Here are a small network's activations along a few directions, averaged over the inputs that share one value of a field.
Related values have similar rows: they may be neighbours, one step apart, or belong to one group.

Other fields shift rows strongly along two fixed directions, in all tables alike. That doesn't count.

Values of PUZ:
buk: -5 -2 -26 12 3 22 12 -1 1 -9 -27 5 -6 -9 4 1 4 9 12 26 -16 5 -5 32
lefas: -4 -4 11 4 -5 -8 -1 -8 -10 6 12 0 -4 6 5 -3 0 -3 -2 -17 2 1 8 -18
peva: 17 0 1 10 -41 29 -18 -11 -24 -25 -21 44 -21 -13 35 -22 22 19 30 -48 -37 3 -2 20
vuzuv: 4 -14 -6 -9 -4 -9 -4 10 9 -15 -13 2 -7 -4 4 -10 3 18 2 7 2 3 0 17
seke: -9 5 13 -10 11 -31 -4 10 14 25 23 -27 20 11 -10 9 -28 -12 -22 1 23 -3 4 -38
kem: 17 46 18 0 -15 16 -5 19 -21 57 8 22 35 1 -5 -8 -7 -14 16 -61 -17 19 -11 -38
deku: -21 -25 1 -2 25 -10 10 -15 9 -21 22 -22 -9 10 -11 17 2 -7 -17 31 15 -7 9 5
vez: -4 2 16 -17 13 -28 -5 9 14 12 16 -22 11 11 -12 9 -10 -12 -21 16 25 -7 3 -24
ter: 4 -8 -27 11 13 20 14 -12 7 -31 -21 -2 -19 -11 -9 8 13 2 2 46 2 -14 -6 44
PUZ is arranged as 3 separate groups.
- Which other values are in the same group as vuzuv? Give them in the order they are listed. => seke, vez
- Which other values are in the same group as lefas? Give them in the order they are listed. => peva, deku

Values of RILA:
zev: -12 -37 -19 -17 14 -14 -5 5 28 -41 -9 -18 -18 -4 2 6 0 22 -12 51 9 -10 4 35
deki: 15 10 -22 9 -10 20 4 9 -3 5 -29 10 1 -15 7 -12 0 9 15 7 -11 -2 -8 20
dubos: 20 -22 -12 11 -21 15 -9 -21 -14 -44 -18 18 -38 -17 18 -13 18 14 11 2 -6 -25 3 28
pibas: 8 11 18 1 -34 -7 -17 2 -14 14 -4 25 2 3 19 -21 -4 12 14 -61 -18 18 0 -21
goze: -10 -7 7 7 7 -15 6 -11 2 0 12 -15 -4 8 -5 6 -8 -8 -11 6 16 -4 7 -16
vud: 5 15 17 8 -18 -9 -5 -8 -20 21 10 13 1 3 16 -13 1 -7 3 -45 -3 1 10 -32
feri: -7 -10 -12 4 11 14 12 -10 2 -20 -6 -6 -7 -2 -4 8 7 0 2 24 -5 -3 1 21
mapa: 4 -3 14 -29 8 -23 -12 20 16 4 14 -13 14 7 -11 2 -10 0 -17 4 16 1 -4 -14
kasuk: 16 13 -16 5 -19 28 -1 3 -12 -1 -30 21 -6 -12 9 -12 10 10 19 -5 -23 5 -11 24
zer: 5 10 13 -3 2 21 -8 -2 -4 2 18 16 12 6 -10 11 7 -10 6 -24 -16 13 -10 0
fusil: 4 11 -17 3 25 -8 15 10 11 19 0 -26 11 -6 -22 15 -16 -18 -16 46 27 -24 -3 -1
ditot: -6 4 6 1 -2 20 1 -3 -7 -4 4 14 5 3 0 4 9 0 12 -19 -20 15 -5 6
talet: -3 3 19 -14 -6 -26 -15 6 5 11 8 -3 7 9 3 -3 -11 1 -11 -16 7 5 2 -27
teza: -20 -16 -7 10 14 -3 14 -10 3 -12 4 -12 -11 3 2 4 7 -1 -5 27 9 -2 7 11
fimo: -20 19 10 6 29 -13 21 9 8 46 26 -23 30 14 -24 18 -12 -24 -8 4 18 10 5 -35
RILA is arranged as a tree with 2 forks.
- How many steps from neighbour to neighbour lead from mapa to vud, at the fewest? => 5
- List every value one step from kasuk, in the order listed. => deki, fimo
- List every value one step from zer, in the order listed. => ditot
- List every value one step from teza, in the order listed. => goze, feri
